A small network was shown many inputs. Here are its activations along a few directions, one row for each input.
In each table, some parts of the input vary, and every possible input appears once, in random order.
A made-up example of a description, with smaller parts first: one of 8 places around a ring, together with either a single point or (one of 2 separate values, together with one of 4 places along a line) or one of 11 places around a ring.
Shared parts are said once, and a part with two or three values counts as separate values.
(in the rows, 128 means zero)

A family of inputs:
R1: [128 136 146 121 124 137 153 129 140 105 100 125 153 117 116 130  94]
R2: [123 114 110 109 128 118 121 124 135 130 128 118 129 141 148 112 122]
R3: [128 116 138 140 131 122 116 125 118 121 146 124 147 122 130 101 145]
R4: [128 105 123 136 132 116 114 131 130 120 152 120 138 133 127 103 150]
R5: [127 121 139 134 130 118 119 117 122 133 140 123 141 122 140 103 139]
R6: [134 136 154 126 131 120 142 104 139 116 107 123 139 113 129 124 107]
R7: [134 104 115 137 126 109 118 132 149 109 155 117 128 131 120 109 157]
R8: [129 134 134 115 131 138 137 120 125 122 107 120 151 119 137 121 101]
R9: [128 176 141 154 132 169 126 162  78 171 125 171  69 132  95 212 146]
R10: [122 166 123 144 123 167 119 166  78 173 140 170  67 147 107 206 154]
R11: [138 129 166 154 137 119 132 113 136 105 132 127 147 105 111 115 136]
R12: [136 138 147 122 129 130 149 116 139 111 103 122 147 115 125 129  96]
R13: [125 123 129 126 129 122 121 110 123 135 130 124 140 129 146 106 129]
R14: [127 110 124 130 132 111 117 123 133 131 147 119 132 133 136 105 144]
R15: [127 131 141 120 132 128 131 109 124 127 110 120 142 117 141 116 111]
R16: [120 132 133 114 126 145 141 134 125 116 104 123 157 121 127 121  98]
R17: [130 128 156 142 137 120 125 109 123 129 130 122 144 109 131 109 133]
R18: [129 131 146 133 135 124 127 102 125 131 119 123 143 116 136 112 123]
R19: [129 111 101 111 121 110 124 125 153 120 131 114 120 138 140 118 129]
R20: [117 125 117 109 120 142 133 141 124 121 116 123 152 133 138 114 105]
R21: [128 149  92 141 117 146 123 169 111 159 151 171  46 150  95 215 167]
R22: [136 135 158 139 135 117 138  98 140 120 116 126 139 111 125 119 119]
R23: [131 124 154 148 137 125 121 118 120 117 136 124 150 109 121 107 139]
R24: [121 154 104 140 125 156 119 170  89 171 147 168  56 156 105 207 161]
R25: [124 124 124 113 126 125 123 117 123 131 122 121 138 130 151 110 118]
R26: [121 113  92 109 115 126 135 149 153 110 125 115 133 139 129 121 115]
R27: [130 114  94 108 119 120 132 136 153 116 128 113 128 139 137 122 118]
R28: [125 127 118 109 125 136 130 128 123 127 119 121 146 131 147 113 107]
R29: [132 110 106 123 124 107 121 118 154 124 139 117 121 136 135 115 141]
R30: [124 117 102 106 126 129 129 135 135 125 125 117 137 141 145 115 112]
R31: [138 176 153 164 131 163 140 156  96 160 119 178  66 126  84 221 140]
R32: [116 116 100 106 122 134 131 149 135 121 122 119 141 142 136 115 109]
R33: [134 108 116 131 125 104 120 124 153 121 149 116 122 131 129 111 151]
R34: [138 133 167 147 136 115 136 104 139 117 127 125 141 105 119 116 130]
R35: [125 113 114 121 131 114 119 117 135 134 136 121 131 139 143 108 134]
The inputs of R30 and R28 match in every part but one. If R14 is changed in the same way as R30 into R28, which row does it become?
> R5
Describe the family of inputs behind these rows.
> one of 5 places along a line, together with either a single point or one of 6 places along a line
Which other rows does R4 become when the place on the line of 5 takes its other values? List them by row number.
> R3, R7, R11, R23

A family of inputs:
R36: [132 147 150 142 136 141 130 126 109 139 121 140 119 118 117 150 129]
R37: [129 139 140 141 129 131 124 126 114 139 134 141 113 124 121 143 142]
R38: [135 146 149 143 133 138 134 128 120 132 120 139 118 117 113 152 127]
R39: [127  87 138 104 132  92 130  82 168  86 115  76 211 109 167  26  96]
R40: [126 154 150 134 130 150 138 132 106 137 110 145 126 121 118 154 113]
R41: [126 128 125 136 130 128 119 136 118 141 143 136 112 137 125 137 145]
R42: [128 126 124 137 129 125 124 137 128 134 141 135 111 136 119 139 144]
R43: [132 137 138 142 128 128 128 126 124 133 133 139 113 123 116 145 141]
R44: [131  86 138 105 131  89 134  84 175  78 117  77 207 109 161  31  96]
R45: [123 122  94 113 120 129 126 146 136 133 132 128 108 148 131 142 130]
R46: [122 123  93 111 121 132 122 146 126 140 134 130 109 150 137 140 130]
R47: [124 124 103 124 122 133 117 146 121 138 142 132 111 142 130 138 143]
R48: [126 122 102 125 122 129 122 145 130 131 141 131 110 140 124 140 141]
R49: [129 152 150 135 128 146 142 133 116 131 109 142 124 119 113 156 113]
Describe the family of inputs behind these rows.
> one of 2 separate values, together with either a single point or one of 6 places along a line
The inputs of R40 and R49 match in every part but the choice among 2 separate values. If R47 is changed in the same way as R40 into R49, which row does it become?
> R48
Which other rows does R36 become when the choice among 2 separate values takes its other values? List them by row number.
> R38
